Each row below holds a small network's activations on one record, seen along a few directions.
After each row come some of the record's fields: RUGAB, SEPU, LUNAS, SAKA, SUNOS, GULI.
Other fields move the rows too, some of them a lot.
(in the rows, 500 means zero)
Strong random noise was added to every row along 7 fixed directions; ignore it. To show where, here is one row again and again, with new noise each time:
[460 455 423 565 713 627 547 441 665 391 627 370 164 389 620 482 489 528
 651 601 635 504 538]
[358 565 420 527 346 554 463 492 597 490 535 561 310 250 401 509 563 577
 467 499 686 345 538]
[426 372 703 743 740 454 612 460 672 309 591 436 453 607 659 458 358 489
 617 693 529 624 566]
[653 479 600 542 516 545 475 486 375 382 502 598 342 511 480 420 420 541
 472 484 534 512 471]
[442 481 533 558 629 417 657 443 592 282 591 349 437 653 652 523 467 514
 639 569 470 626 565]
[296 490 688 721 535 422 476 546 800 405 656 579 602 480 644 635 481 643
 742 364 584 410 635]
[493 483 554 524 354 410 590 475 365 321 474 535 498 581 416 429 445 472
 348 642 496 597 524]
[356 389 383 473 217 517 430 606 484 332 739 598 590 510 387 586 531 580
 400 531 583 571 679]
[497 423 544 605 593 543 554 478 498 297 561 506 364 430 675 483 446 415
 647 646 594 537 592]

[356 422 784 746 487 345 542 511 564 592 369 590 800 554 438 388 330 398
 283 786 512 548 499]
<RUGAB:dige SEPU:sof LUNAS:kasi SAKA:bosi SUNOS:tif GULI:tumo>
[701 527 546 325 369 375 570 472 193 316 399 498 597 786 423 532 553 486
 441 351 262 617 461]
<RUGAB:dige SEPU:dupo LUNAS:nepat SAKA:tesa SUNOS:zed GULI:tumo>
[455 600 620 590 343 405 596 440 428 511 295 569 568 428 443 394 432 380
 328 701 585 448 478]
<RUGAB:nogo SEPU:dupo LUNAS:kasi SAKA:tesa SUNOS:tif GULI:pimig>
[625 609 350 400 559 514 621 469 248 573 357 429 356 349 669 311 429 313
 481 621 551 529 415]
<RUGAB:dige SEPU:zefid LUNAS:kasi SAKA:bosi SUNOS:tif GULI:tumo>
[333 314 453 493 429 535 344 654 584 436 743 611 736 469 552 715 591 506
 683 397 471 511 688]
<RUGAB:dige SEPU:sof LUNAS:kasi SAKA:bosi SUNOS:zed GULI:buva>
[468 489 877 786 603 361 555 445 625 433 430 590 525 616 434 414 348 584
 440 515 493 502 441]
<RUGAB:nogo SEPU:zefid LUNAS:nepat SAKA:tesa SUNOS:zed GULI:tumo>
[441 507 505 545 551 421 630 398 581 479 465 343 333 652 221 340 430 590
 213 684 441 641 368]
<RUGAB:ruko SEPU:sof LUNAS:kasi SAKA:tesa SUNOS:tif GULI:pimig>
[458 554 748 627 633 313 631 429 576 441 382 484 551 625 504 472 463 503
 579 478 371 532 420]
<RUGAB:nogo SEPU:dupo LUNAS:kasi SAKA:tesa SUNOS:tif GULI:pimig>
[395 423 356 449 393 432 622 553 374 330 612 454 579 561 527 476 498 392
 450 692 489 704 612]
<RUGAB:dige SEPU:zefid LUNAS:kasi SAKA:tesa SUNOS:tif GULI:pimig>
[582 410 937 710 428 290 591 465 297 326 282 708 748 697 414 375 318 352
 331 701 371 609 463]
<RUGAB:nogo SEPU:dupo LUNAS:kasi SAKA:tesa SUNOS:zed GULI:tumo>
[471 521 545 404 183 358 442 559 288 473 397 701 776 483 363 561 579 427
 412 439 399 456 494]
<RUGAB:nogo SEPU:sof LUNAS:kasi SAKA:bosi SUNOS:tif GULI:tumo>
[530 326 450 436 187 539 340 648 381 448 705 659 855 743 284 584 476 585
 224 499 452 647 626]
<RUGAB:nogo SEPU:sof LUNAS:kasi SAKA:tesa SUNOS:tif GULI:pimig>
[298 534 216 297 217 416 544 473 423 497 385 439 493 272 413 586 730 305
 461 663 483 449 529]
<RUGAB:ruko SEPU:sof LUNAS:nepat SAKA:bosi SUNOS:tif GULI:tumo>
[656 775 460 377 494 445 571 413 427 537 304 444 448 456 696 561 589 492
 716 267 471 330 440]
<RUGAB:ruko SEPU:sof LUNAS:kasi SAKA:tesa SUNOS:tif GULI:pimig>
[434 271 500 466 673 418 526 572 544 356 723 404 686 781 567 592 493 484
 649 508 259 775 564]
<RUGAB:nogo SEPU:dupo LUNAS:kasi SAKA:bosi SUNOS:tif GULI:tumo>
[446 592 423 438 475 381 685 395 459 328 413 355 426 558 529 540 586 392
 554 577 423 561 508]
<RUGAB:dige SEPU:sof LUNAS:kasi SAKA:tesa SUNOS:tif GULI:pimig>
[539 444 444 516 696 631 423 494 765 627 637 357 434 653 487 577 510 682
 501 430 522 524 498]
<RUGAB:dige SEPU:sof LUNAS:nepat SAKA:tesa SUNOS:tif GULI:pimig>
[738 436 577 546 672 720 245 567 457 830 501 688 325 332 368 309 358 641
 363 388 567 388 311]
<RUGAB:ruko SEPU:sof LUNAS:kasi SAKA:bosi SUNOS:tif GULI:tumo>
[462 284 400 558 547 694 409 521 728 605 745 351 432 727 165 441 396 714
  77 690 565 677 508]
<RUGAB:dige SEPU:sof LUNAS:nepat SAKA:tesa SUNOS:zed GULI:tumo>
[593 665 534 529 552 550 562 367 545 594 306 393 281 446 469 427 485 505
 394 547 603 367 402]
<RUGAB:dige SEPU:sof LUNAS:nepat SAKA:tesa SUNOS:zed GULI:tumo>
[651 626 636 496 529 455 466 496 499 618 435 543 550 643 468 477 450 670
 502 257 414 442 393]
<RUGAB:ruko SEPU:dupo LUNAS:kasi SAKA:tesa SUNOS:tif GULI:pimig>
[370 596 491 434 248 353 496 550 449 401 504 617 684 448 527 661 658 502
 667 269 454 428 589]
<RUGAB:dige SEPU:dupo LUNAS:nepat SAKA:tesa SUNOS:tif GULI:pimig>
[277 458 502 575 375 437 601 457 568 361 440 490 548 377 491 546 557 344
 507 744 567 468 607]
<RUGAB:nogo SEPU:dupo LUNAS:kasi SAKA:tesa SUNOS:zed GULI:tumo>
[420 295 579 666 714 514 550 575 610 327 749 467 553 669 655 475 356 512
 602 665 528 730 627]
<RUGAB:dige SEPU:dupo LUNAS:kasi SAKA:tesa SUNOS:tif GULI:pimig>
[666 556 741 651 695 445 605 399 503 442 345 447 541 702 673 470 373 430
 553 559 448 533 467]
<RUGAB:dige SEPU:sof LUNAS:kasi SAKA:tesa SUNOS:tif GULI:pimig>
[379 463 253 410 436 579 582 389 596 331 544 319 213 388 460 570 650 436
 505 711 578 480 590]
<RUGAB:ruko SEPU:sof LUNAS:nepat SAKA:tesa SUNOS:zed GULI:tumo>
[683 372 646 600 430 629 254 641 433 474 666 798 685 526 595 571 396 571
 563 366 581 460 634]
<RUGAB:ruko SEPU:sof LUNAS:kasi SAKA:tesa SUNOS:tif GULI:pimig>
[422 538 728 628 621 302 572 482 579 565 397 512 597 569 503 445 428 545
 523 427 380 503 391]
<RUGAB:ruko SEPU:zefid LUNAS:nepat SAKA:bosi SUNOS:zed GULI:buva>
[485 488 334 337 348 552 400 583 502 410 707 514 536 571 434 680 631 654
 580 225 469 490 607]
<RUGAB:dige SEPU:dupo LUNAS:kasi SAKA:tesa SUNOS:zed GULI:tumo>
[349 426 707 713 597 420 561 426 677 435 406 538 484 412 495 488 496 405
 567 679 515 468 487]
<RUGAB:nogo SEPU:sof LUNAS:nepat SAKA:tesa SUNOS:tif GULI:pimig>
[316 518 235 382 167 433 663 466 257 399 354 476 443 249 334 382 594 206
 259 905 581 560 544]
<RUGAB:dige SEPU:sof LUNAS:kasi SAKA:tesa SUNOS:tif GULI:pimig>
[517 459 470 446 459 468 611 438 482 388 472 323 639 761 520 567 527 427
 404 643 405 622 583]
<RUGAB:dige SEPU:sof LUNAS:nepat SAKA:tesa SUNOS:zed GULI:tumo>
[431 465 372 407 268 432 583 520 242 368 422 526 595 385 536 482 539 238
 427 706 493 564 587]
<RUGAB:dige SEPU:zefid LUNAS:nepat SAKA:bosi SUNOS:zed GULI:buva>
[351 414 616 592 308 374 468 615 575 441 671 596 794 734 318 533 420 658
 287 522 464 648 585]
<RUGAB:ruko SEPU:zefid LUNAS:kasi SAKA:tesa SUNOS:tif GULI:pimig>
[407 478 395 368 418 424 486 577 617 393 758 421 718 783 492 721 612 680
 620 262 359 611 606]
<RUGAB:nogo SEPU:dupo LUNAS:kasi SAKA:tesa SUNOS:tif GULI:pimig>
[665 630 557 491 529 479 526 492 331 336 462 591 412 436 757 533 497 430
 768 325 543 436 535]
<RUGAB:dige SEPU:zefid LUNAS:kasi SAKA:tesa SUNOS:tif GULI:pimig>
[206 407 424 562 408 515 485 490 637 535 462 504 468 188 422 535 595 343
 481 725 595 397 562]
<RUGAB:nogo SEPU:dupo LUNAS:nepat SAKA:bosi SUNOS:zed GULI:buva>
[519 402 438 462 459 511 524 507 392 277 597 511 447 530 512 524 515 398
 526 625 505 623 587]
<RUGAB:nogo SEPU:sof LUNAS:kasi SAKA:tesa SUNOS:tif GULI:pimig>
[384 592 279 306 404 366 561 569 428 484 575 414 620 487 620 587 610 499
 681 329 385 552 545]
<RUGAB:ruko SEPU:zefid LUNAS:kasi SAKA:bosi SUNOS:tif GULI:tumo>

Which values does each new row have?
[520 381 362 328 276 467 427 614 292 498 579 552 818 652 440 564 521 434
 358 547 376 645 582]
<RUGAB:ruko SEPU:sof LUNAS:kasi SAKA:bosi SUNOS:tif GULI:tumo>
[580 529 903 805 756 413 581 418 625 533 352 515 539 621 596 353 262 508
 491 617 501 520 411]
<RUGAB:ruko SEPU:dupo LUNAS:kasi SAKA:tesa SUNOS:tif GULI:pimig>
[480 312 613 629 736 527 532 478 635 412 614 442 396 638 421 424 396 528
 464 682 462 674 475]
<RUGAB:nogo SEPU:dupo LUNAS:kasi SAKA:tesa SUNOS:tif GULI:pimig>
[452 394 449 505 340 594 403 561 376 413 492 704 504 209 505 536 576 302
 567 624 600 422 613]
<RUGAB:nogo SEPU:dupo LUNAS:kasi SAKA:tesa SUNOS:tif GULI:pimig>
[378 429 621 567 510 412 482 517 563 400 463 557 703 446 683 687 587 367
 777 438 416 417 615]
<RUGAB:dige SEPU:sof LUNAS:nepat SAKA:bosi SUNOS:zed GULI:buva>
[738 402 515 457 719 614 507 461 482 364 601 342 500 804 707 590 472 505
 640 435 402 631 568]
<RUGAB:dige SEPU:sof LUNAS:nepat SAKA:tesa SUNOS:zed GULI:tumo>
[614 776 764 506 348 157 723 407 261 437 202 529 608 790 366 327 381 578
 256 417 313 576 304]
<RUGAB:ruko SEPU:zefid LUNAS:kasi SAKA:tesa SUNOS:tif GULI:pimig>
[701 602 639 602 463 620 432 405 368 621 157 678 270 148 540 363 459 317
 425 690 720 250 405]
<RUGAB:ruko SEPU:sof LUNAS:nepat SAKA:tesa SUNOS:tif GULI:pimig>
[660 379 441 379 602 463 684 384 314 227 508 275 351 839 441 421 473 427
 383 742 303 809 449]
<RUGAB:ruko SEPU:sof LUNAS:nepat SAKA:tesa SUNOS:zed GULI:tumo>
[400 371 439 555 541 520 469 637 686 599 818 426 643 725 386 430 353 749
 281 535 516 731 545]
<RUGAB:ruko SEPU:zefid LUNAS:kasi SAKA:tesa SUNOS:tif GULI:pimig>
[605 540 531 525 462 568 466 467 368 469 391 616 334 346 452 443 496 425
 478 517 566 416 458]
<RUGAB:dige SEPU:sof LUNAS:kasi SAKA:tesa SUNOS:tif GULI:pimig>
[562 480 338 389 433 599 437 527 494 499 587 459 510 529 484 556 549 513
 462 508 548 507 537]
<RUGAB:nogo SEPU:sof LUNAS:kasi SAKA:tesa SUNOS:tif GULI:pimig>
[567 540 686 568 547 383 569 492 410 461 401 563 551 598 488 424 432 490
 488 464 404 553 423]
<RUGAB:dige SEPU:zefid LUNAS:kasi SAKA:tesa SUNOS:tif GULI:pimig>
[309 520 537 548 448 366 554 488 693 461 527 429 618 599 461 617 583 555
 535 476 457 522 546]
<RUGAB:dige SEPU:sof LUNAS:nepat SAKA:tesa SUNOS:tif GULI:pimig>
[575 184 314 453 605 785 375 565 445 304 723 507 320 402 591 562 533 335
 619 799 580 629 655]
<RUGAB:ruko SEPU:sof LUNAS:kasi SAKA:tesa SUNOS:tif GULI:pimig>
[372 544 407 454 380 474 509 506 526 479 504 528 427 385 385 515 588 526
 510 477 529 442 496]
<RUGAB:nogo SEPU:dupo LUNAS:kasi SAKA:tesa SUNOS:tif GULI:pimig>
[376 673 278 423 349 501 621 444 428 488 385 457 238 162 517 430 603 380
 470 642 698 402 499]
<RUGAB:dige SEPU:zefid LUNAS:nepat SAKA:tesa SUNOS:tif GULI:pimig>
[380 497 369 440 340 537 357 597 512 617 556 640 474 237 401 553 594 534
 525 408 570 361 513]
<RUGAB:ruko SEPU:sof LUNAS:kasi SAKA:bosi SUNOS:tif GULI:tumo>
[679 484 643 490 533 468 522 446 208 484 234 601 471 466 462 372 457 282
 421 641 393 515 372]
<RUGAB:dige SEPU:sof LUNAS:kasi SAKA:bosi SUNOS:tif GULI:tumo>
